[7347 6839 8682 1145 1362 4671 2641 4698 9135 6501 1915]
The last entry -> 1915
The third entry from the left?
Answer: 8682
The 1st entry -> 7347
The smallest entry is 1145
The 2nd entry from the end is 6501

150  182  141  165
132  185  150  156
124  174  117  209
128   36  200  160
173  114  109  100
117   82  200  136
134  235  123  174
121   32  209  132
114  151  179  177
115  139  198  146
165  241   65  124
171  110   94   97
Rows and columns are numbered from 0.
The bottom entry of the column that holds the largest entry: 110
Give the largest entry.
Answer: 241
The entry just left of the largest entry -> 165
Give the entry at row 0, column 0.
Answer: 150
The entry just left of 146 is 198
Give the bottom-right entry.
Answer: 97
The entry in the bottom-left corner is 171
The entry directly below 146 is 124
Give the top entry of the column that holds the smallest entry.
Answer: 182

[[  0.0   0.0  25.1  50.6   0.0 -25.1  17.7 -13.5   0.0 -29.6   3.2   0.0
   11.5   0.0   3.1  17.1]
 [  0.1 -20.1 -63.0 -10.3  44.0  49.2 -23.8   0.0  48.3 -41.9 -27.7  -8.3
   -8.1   2.5  13.5   1.0]
 [ -3.9   0.5  58.5  16.5  -5.5  -1.4   0.0  13.7 -30.9  21.8  40.3  27.2
   17.0   8.0  19.8  15.8]
 [-19.2 -17.3  -4.7  55.1 -24.9   0.0  33.9   0.0  31.6 -38.0 -40.3 -51.1
    0.5  12.3  -9.1  -3.5]
 [  0.0 -13.0  44.9   0.0  -5.6   0.0   0.0 -10.5 -16.6  27.6 -22.3   0.0
    0.0  30.3  37.7 -15.8]]
The entry just right of 27.6 is -22.3
The entry just right of the largest entry: 16.5
The entry just right of -27.7 is -8.3
The entry just left of 21.8 is -30.9
The entry just right of the smallest entry -> -10.3
The entry just left of 31.6 -> 0.0
The entry just left of 2.5 is -8.1

Questions about the row below.
1) Read off the entry at the centre.
2) Read off the entry just left of 23.0.
3) Read off the entry just left of -26.1.
[-72.9  23.0 -79.3 -40.2 -26.1]
1) -79.3
2) -72.9
3) -40.2

[[-30.2  -3.5   2.2  14.7   1.9  24.8 -14.6 -20.4 -28.7  -3.3]
 [ 41.4 -14.7   0.9   1.2  16.9   3.3 -12.9 -26.8  35.5  -4.4]
 [-35.6   4.8  11.9 -10.7  -8.6   3.5  12.3  31.8 -30.3 -10.9]
 [ -4.0  -8.0   4.9   1.3  17.8  26.1 -10.1 -19.9 -15.3  11.1]
 [-25.4 -18.7 -21.4 -20.9  29.6  12.8   4.8   4.0 -32.0 -12.7]
 [ 25.1  15.2  -8.0   6.6  25.0 -20.3  -9.2 -18.5  -4.5   2.3]
 [  0.7  17.0  21.2 -22.9  -5.9 -19.5  21.2  49.2   3.3 -17.4]
 [ 17.8 -19.9  -8.0  13.2  14.6  16.2 -20.4 -37.0  12.0  -2.6]
 [ 10.4 -20.5  -7.6  11.6  18.8  14.2 -18.1 -37.2  11.2   0.2]
 [-30.0  12.3  15.2 -15.9 -12.4  -3.9  20.6  39.9 -19.9 -14.4]
 [ -4.5  17.3 -18.4 -60.3 -56.9  -6.3 -31.6 -20.7 -22.8 -24.1]
 [  2.4  -3.3 -27.0 -21.3  39.3 -21.7   2.4   6.2 -30.3 -17.0]]
Indices start at 0.
The entry directly above -35.6 -> 41.4
Read off the top-right entry.
A: -3.3
Read off the entry directly below 11.6.
A: -15.9
The entry in row 2 and column 0 is -35.6
The entry in the bottom-right corner -> -17.0
Read off the entry in row 0 and column 1.
A: -3.5
Read off the entry in the top-left corner.
A: -30.2
The entry in row 2 and column 2 -> 11.9
The largest entry is 49.2
The entry directly above -21.3 -> -60.3
Read off the entry just left of the smallest entry.
A: -18.4
The entry just right of 20.6 is 39.9
Read off the entry at row 0, column 2.
A: 2.2
The entry just right of -7.6: 11.6
The entry just left of the largest entry -> 21.2
Read off the entry just left of -10.9.
A: -30.3
The entry just right of the largest entry -> 3.3
Read off the entry directly below 4.0.
A: -18.5
The entry directly below the smallest entry is -21.3
Read off the top entry of the column that holds the largest entry.
A: -20.4
The entry directly below -12.7 -> 2.3
Read off the entry directly below 18.8.
A: -12.4
The entry directly below 0.7: 17.8
Read off the entry just left of -6.3.
A: -56.9
The top entry of the column that holds the smallest entry -> 14.7
